These are the activations of a small neural network, seen along a few directions. Each row is one input.
In each table, some parts of the input vary, and every possible input appears once, in random order.
Descriptions start from the smaller parts, as in this example, which fits no table here: one of 2 separate values, together with either a single point or one of 9 places along a line or (one of 5 places around a ring, together with one of 6 places along a line).
Shared parts are said once, and a part with two or three values counts as separate values.

Other details of the inputs vary at random and push rows far along two fixed directions, the same in every table; ignore that.

A family of inputs:
R1: [  8  -3  10  -4  -8  -8   9  -7  16  -3 -14  23  -5   2 -13]
R2: [ 26   7   1  -7  -9 -12  16  10 -16 -14 -13  18   4 -13  14]
R3: [ -7   9  -9  22   3  -5 -19  -3  -3   9   8 -25  23  13  24]
R4: [-37   7  -9  21  15 -18  -1  18  24  40   5 -31  -2 -19  -8]
R5: [ 10   3  -9  -7   9  14  22  10   6 -15 -11  25  -7   7   3]
R6: [  2  -7   1   4  -7   5 -18  -5  -4  -1  12  -7  10  10   9]
R7: [ 58   2  -3 -23 -10   3  25  23 -12 -15 -34  63  19 -12  41]
R8: [ -4  18 -10   5  17   7 -12  -4  -1 -10  -7 -10   6   8  17]
R9: [  0 -24  22  -3 -20  12   3 -22 -15 -13  11  14 -23   0 -41]
R10: [ 27  10  15 -11   0 -16   0  -3   6  -5 -26  18   5  -8  19]
R11: [-23   8 -11   5   6 -23  -9 -12  15  15  10 -32  -6   3   5]
R12: [-10 -65  32 -41 -14  61 -34 -29 -13 -16   5  37 -44 -14 -96]
R13: [-25   0  -2  23   5 -10   8  25  -3  24  12 -25  -2 -21 -18]
R14: [ -8   3   2  -7   0 -13   6 -10  14  11   3  -8  -3   4  -2]
R15: [-25  17 -19  11  23   0 -11   1   8  -1  17 -41   0  15  18]
R16: [ -5  11   6  20  -2 -11 -12 -11 -13  -3   3 -32   7   0   4]
R17: [-18 -26  26  -5 -12  11 -50 -61   0   3  10 -25 -24   7 -48]
R18: [-27  19 -27   5  19   1  14  10  12   6  19 -33   1  19  16]
R19: [-3 -5 -7  0 -3  2  9  4 -1  9 16 -5 10 16 11]
R20: [-20  13 -28   1  20   0   3   5   7  -2  11 -25  -4  10  18]
R21: [-14 -19  -3   9   1  10  -5  22   2  21   9   4   7 -11 -16]
R22: [ 34   7  18  -6 -14  -6   1   3 -18 -21 -15  26   2 -10   7]
R23: [ 24  -5   1  -1 -12   8  20  14   0  -6 -10  39  12   5  12]
R24: [ 37  19   3  -9  -9 -12  38  23 -11 -13 -22  32  15 -11  24]
Each input here is: one of 4 separate values, together with either a single point or one of 5 places along a line.
The inputs of R21 and R12 match in every part but the choice among 4 separate values. If R6 is changed in the same way as R21 into R12, which row does it become?
> R15
A walk changes only the place on the line of 5. It starts at R1 and steps to R14. List the rest of the walk in order.
> R11, R10, R17
Which other rows does R24 become when the choice among 4 separate values takes its other values? List them by row number.
> R14, R18, R19
Which other rows does R8 become when the choice among 4 separate values takes its other values? List them by row number.
> R3, R16, R17

A family of inputs:
R25: [-72 -56   3  -1   3  43 -23 -25  -8  16  68 -45 -42  14 -89]
R26: [ 13 -15 -11 -33  11  20  10  21  14  -3 -25  39  10 -23 -12]
R27: [ -1 -22   7 -11 -16  26  -6 -23 -18 -25  26  -6 -13  25  -4]
R28: [ 22  -2  12 -29 -17 -16  45 -12  24  -6 -22  44 -16  -3 -15]
R29: [ 57  29  18 -17   1  -4   8  -5 -13 -24 -42  38   4  -6  32]
R30: [ -9  -7   1 -21  10  24  -3   0   5 -11 -15  12 -23 -12 -37]
R31: [ -83   33  -61   70   30  -35  -18    2   27   28   56 -123   27   52
   43]
R32: [  5 -17  18 -10 -20  15  -8 -22 -25 -14  22  -3  -2  15 -24]
R33: [ 35  -5  -3 -13   3  27  29  34   5  -3 -34  65   7 -24  -6]
R34: [ 26  64 -19  35  16 -34  38  46   7  12 -28   0  56   2  90]
R35: [-71 -44  22  28  -9  19 -49 -37   6  30  61 -52 -37  10 -76]
R36: [  2 -26  17   7 -22   4 -19 -21 -13   3   1   4  -3  -4 -34]
R37: [ 30   4  17 -15 -10 -10  -2 -12 -17 -19 -34  27  -5 -22  -2]
R38: [-31  62 -43  50  28 -57  19  43  23  47   6 -67  43  -9  91]
R39: [ 26  -2  15 -23  -8   6 -20 -20  -7  -5 -11  20   6   5   3]
R40: [ 22   6   1 -21   3   7 -16 -31  -7 -38 -14  22 -12  13   8]
R41: [ 43 -11  13 -10 -12   0  32  42 -14 -10 -20  58   2 -22  -1]
R42: [ 51   1   0 -33  -2  11  -2  -5  -4 -26 -32  52   7   7  38]
R43: [ 24   1  21 -13  -2  -1   4   7   4 -18 -30  35  -9 -29 -10]
R44: [-65 -55  22  -1  -4  14 -59 -41   7  26  48 -52 -39  11 -75]
R45: [-26  61 -49  60  16 -57  41  60   3  41  20 -68  38  -1  78]
Describe the family of inputs behind these rows.
> either a single point or (one of 4 places along a line, together with one of 5 places along a line)

A family of inputs:
R46: [ 12 -21   5 -10 -12  12  -7  -8 -11  -7   2  17  -2   2  -8]
R47: [ 12 -19   7 -12 -12  11  -3  -4  -6  -6   5  21  -3   5 -13]
R48: [ 11 -13   7 -12  -7  15  -5 -14   0  -9  -1  20  -6  10 -14]
R49: [ -9  19  -8   6  10 -10  -8  -2   2   0   3 -27   4   4  20]
R50: [-12  13  -8  17   3 -18   2  -2   0   3   6 -23   3   3  14]
R51: [  6 -15  13  -7  -9  11  -7   0  -5   4  -7  18  -3 -14 -26]
R52: [ 16 -11  17  -6 -12   9 -12  -8 -14  -5  -5  13   3  -3 -11]
R53: [ 11 -14   5 -11  -7  17 -10 -18  -5 -10  -3  16  -4   7 -10]
R54: [  8 -14  15  -6  -8   4 -11  -6   3  -1 -12  19  -8 -14 -22]
R55: [  5 -14  10 -18  -2   9 -14 -11   4  -1 -11  15  -9  -9 -21]
R56: [ 13  -8  14 -16  -7   8 -20 -20  -6  -9  -8  10  -4   0  -7]
R57: [-13  14 -18  13  11  -2   3   0   3   0   9 -23   5  11  17]
R58: [ 10 -14  18  -8  -8   3  -4 -10   1  -1  -7  18 -10  -9 -18]
R59: [ 13 -11  11 -10  -5  19 -18 -15  -6 -12  -5  14  -3   5  -8]
R60: [  7 -22   9 -13  -6  15  -3  -1  -4  -1   1  21  -7  -4 -17]
R61: [ 14 -12  13  -8 -14   6   0  -7  -8  -3   0  19   0   0 -17]
R62: [  5 -22   7 -12  -5  15  -8   4  -3  -1  -3  23  -4  -9 -20]
R63: [ -9  17  -3  18   6 -16  -5   2  -1   1   3 -24   4   2  17]
R64: [-17  13 -12   4  15  -9  -1   8  11   9  -1 -21  -2  -5   6]
R65: [-19  12 -15  10  11  -1  10   6   9   3   8 -19   0  11  10]
R66: [  7 -21   8 -13 -12  13   0  -1  -4  -5   1  21  -5   2 -14]
R67: [-15  14 -11   3   8 -11   8   1  10   4   4 -22  -1   5  12]
R68: [  8 -13  12 -20  -9   7  -4 -16   3  -6  -7  16  -8   0 -14]
R69: [-11   8 -10  13   7  -3  -5  10  -5   1  13 -24   6   5  17]
R70: [-10  13  -8  14   2 -12  11   9  -1   7  12 -19   7   5   6]
R71: [ 15 -15  12  -6 -14   8  -5 -11 -13  -4  -4  16   2  -3 -13]
R72: [  5 -16   9 -14  -1  19  -6 -11   1  -3  -3  18 -10   2 -19]
R73: [ 10 -14  17  -8 -14   1  -1 -11   1  -6  -8  20  -7  -4 -16]
R74: [-15  12  -5  14   2 -17  10   5   8   5   5 -19  -1   2   8]
R75: [ 11 -12  11 -19  -9   5  -8 -19   1  -7  -3  15  -6   4 -14]
R76: [-14  12  -4  14   8 -14   7   6   7   9   5 -19  -4  -4   6]
R77: [ 14 -13  14  -6 -13   0  -9 -18  -7  -8  -7  16  -4  -2 -10]
R78: [ 14 -10  19  -4 -11   2 -17 -15  -8  -9  -8  13  -3  -3  -9]
R79: [  8 -14  12 -20  -3   9  -8 -15   2  -1  -7  15 -11  -5 -17]
R80: [  6 -15   8 -13  -7  17  -2 -11   2  -8  -4  20  -8   7 -16]
R81: [-16  11  -6  13   7  -7  10  11   1  14  10 -20   2  -5   2]
R82: [-17  10  -9  15   7  -6   4  16   2  14   5 -19   3  -9  -2]
R83: [  1 -17   6 -12   1  19 -12  -7   3  -3  -8  19  -8  -3 -23]
R84: [ 11 -13   9 -17  -9   6 -13 -23  -4  -8  -6  12  -5   2  -9]
R85: [-14  12  -7  15   8 -14   1  12   9   9  -1 -17  -2  -9   3]
R86: [-12   6 -17  13   5  -6   5   9  -4   3  14 -22   6   7  17]
R87: [-13  14 -10   2  14 -10   6   4  10   9   3 -22  -3  -1  10]
R88: [ 119   71  -11  -11    3  -42   87   89    5  -21 -102  119   60  -38
  121]
R89: [-21  11 -16  10  18   1   1  11  10   7   3 -17   0   1   4]
R90: [-18  11 -14   9  17   1   8   7   9   7   8 -18  -2   6   8]
R91: [-11  16 -14   6   8 -12   1  -5   3   3   5 -26   4   6  19]
R92: [-15  11  -8  13   1  -9  14  11   1   9   9 -19   5   1   5]
R93: [-12  11 -10  17   3 -10   6   4  -6   7  11 -25   8   3  10]
R94: [ 15 -17  11  -9  -9  14 -15  -4 -12  -9  -1  15   0   1  -6]
R95: [-17   5 -12   9  11  -3   9  16   2   9  13 -16   0   0   9]
R96: [-13  14 -15  10  11  -3   7   3   8   1  12 -19   3  14  12]
R97: [ -8  15  -4  17   5  -9  -1   8  -7   5   7 -25  10   1  13]
R98: [-12   8 -15  11   5  -7   9  13   2   4  17 -17   5   9  12]
R99: [-18   4 -14  10  11  -3   3  20   4   9   8 -14   2  -5   5]
R100: [-10  14  -6  15   4 -19   7   3   6   3   8 -18   2   5  10]
R101: [-10  17 -12   4   8 -14   6   0   8   3   7 -22   2   8  14]
R102: [-17   5 -13   9   4  -5  11  15   3   5  14 -17   2   6  10]
R103: [  9 -15  15  -9  -9  11  -1  -4  -6   4  -3  18  -4 -10 -21]
R104: [ 10 -15  14  -9 -15   8   3  -5  -6  -1  -4  20  -2  -4 -19]
R105: [-10  17 -11  13  13   0  -5   3   2  -3   6 -24   6   9  19]
The inputs of R62 and R99 match in every part but one. If R51 is changed in the same way as R62 into R99, which row does it become?
> R82
The inputs of R74 and R73 match in every part but one. If R69 is changed in the same way as R74 into R73, which row does it become?
> R94
Describe the family of inputs behind these rows.
> one of 2 separate values, together with one of 5 places around a ring, together with one of 6 places along a line
Which other rows does R67 become when the place on the line of 6 takes its other values? List them by row number.
> R49, R64, R87, R91, R101
Which other rows does R50 become when the choice among 2 separate values takes its other values? List them by row number.
> R77
Which other rows does R81 become when the choice among 2 separate values takes its other values? List them by row number.
> R103
